A small network was shown many inputs. Here are its activations along a few directions, one row for each input.
In each table, some parts of the input vary, and every possible input appears once, in random order.
Descriptions start from the smaller parts, as in this example, which fits no table here: ring(5) and (point or ring(11) or (values(2) and line(6))).
Shared parts are said once, and a part with two or three values counts as separate values.
In the rows, 128 means zero.

Other details of the inputs shift rows strongly along three fixed directions, in all tables alike. That doesn't count.

A family of inputs:
r1: [157 154 150 159  75 132 150 127 114 140 160  91 160]
r2: [105  76 153 139 161 146 110  96 133 181 112  80 161]
r3: [185 129 108 165 127  89 133 147 102 104 179 165 177]
r4: [180 162 110 186 110  93 146 120 104 114 173 162 161]
r5: [126 137 106 124 185 118 126  73 109 111  94 205 122]
r6: [135 130 119 122  94 129 122 189 145 135 154 100 135]
r7: [176 132 101 192 141 100 123 135 115  71 194 146 156]
r8: [122 155 140  99  58 146 126 213 163 120 131 104  89]
r9: [128 128  96 118 187 127 126  87 103 116 102 202 122]
r10: [151 120 124 154 107 115 133 180 121 136 161 102 159]
r11: [ 90  87 155 125 161 137 103  97 148 170  99  91 146]
r12: [130 112 100  97 156 105 151  82 105 103 137 165  91]
r13: [155 173 131 105 112 124 143 107 123 101 127 171 113]
r14: [131 150 103  97 127 107 116 155 145  94 132 172 112]
r15: [ 76  88 140 151 172 151  97 110 147 134 106  66 119]
r16: [137 125 116 167 114 112 128 163 124 138 158 112 161]
r17: [ 83 144 155  64 136 159 128  91 147 126  55 138  74]
r18: [127 158 140 102 135 132 141  75 116  98  95 179 111]
r19: [101  91 135 145 164 152 128 119 107 174  94  99 141]
r20: [145 144 118 123 157 124 139  86 102 114 108 184 119]
r21: [126 126 130 133  94 128 129 198 138 126 140 106 128]
r22: [ 85  78 145 128 165 142 124 130 125 161  81  91 135]
r23: [134 132 130 139 105 132 111 182 150  88 163  91 110]
r24: [120 112 130 128 123 140 125 167 127 148 124 101 134]
r25: [128 109 153 118 121 132 115 143 143 145 134 101 140]
r26: [137 123 142 126  95 119 125 181 145 123 151 108 135]
r27: [135 172 131  94 104 126 137 129 138  92 112 175  86]
r28: [ 76 112 129  65 156 148  92 120 161 137  76 132  96]
r29: [ 95 144 144  71 138 164 124  97 140 137  68 136  77]
r30: [109 115 154 148 134 163 136  65 113 180 106  75 157]
r31: [115 175 134  91  84 143 122 139 162 124 116 127  85]
r32: [107  95 142 147 160 154 131 109 109 175  91  96 141]
r33: [137 149  99  94 127 125 120 157 135  99 134 177 108]
r34: [112 112 153 153 139 157 139  73 116 185 104  77 154]
r35: [ 84  82 160 125 112 155 113 173 151 177 104  41 136]
r36: [153 117 119 155 108 119 120 161 127 140 169 107 169]
r37: [161 147 131 171  92 129 145 130 117 149 162 104 156]
r38: [101 125 122  62  90 123 141 156 153 103 136 114  52]
r39: [120 126 107 110 192 120 131  93 102  97  81 217 108]
r40: [170 126 113 198 141  90 131 146 111  62 183 148 153]
r41: [123 138 103 124 161 119 123 111 118 117 111 182 121]
r42: [142 105 143 202 141 121 153 101  89 160 127 105 173]
r43: [114 141 114  64  48 134 134 185 170 121 172  77  58]
r44: [126 119 110 111 194 103 113  74 121 105 109 201 134]
r45: [106  77 141 142 164 147 115 102 125 180 114  82 162]
r46: [122 194 147  84  35 147 124 165 174 116 141  96  93]
r47: [188 157 107 179 111 104 149 121  99 116 176 163 161]
r48: [141 141 104 122 159 128 130 100 112 115 115 186 123]
r49: [127  71 115 198 154  95 159  73  89 163 168  80 169]
r50: [170 123 128 160 116 103 133 153 115 126 176 126 171]
r51: [116 136 150  72 102 128 110 169 170 106 119 134  93]
r52: [138 179 127 106 112 120 134  98 138 104 122 170 109]
Description of these inputs: line(4) and (values(2) or line(11)).
Changing only the line(4) part turns r23 into r15. The same change can be made to r19. Which row results? -> r41
Change only the line(11) part in r20. List by row number the other rows that result. -> r1, r3, r10, r13, r19, r24, r25, r29, r32, r50
Change only the line(4) part in r11. List by row number the other rows that result. -> r2, r25, r51
Change only the values(2) part in r15. List by row number the other rows that result. -> r49
Change only the values(2) part in r43. List by row number the other rows that result. -> r7
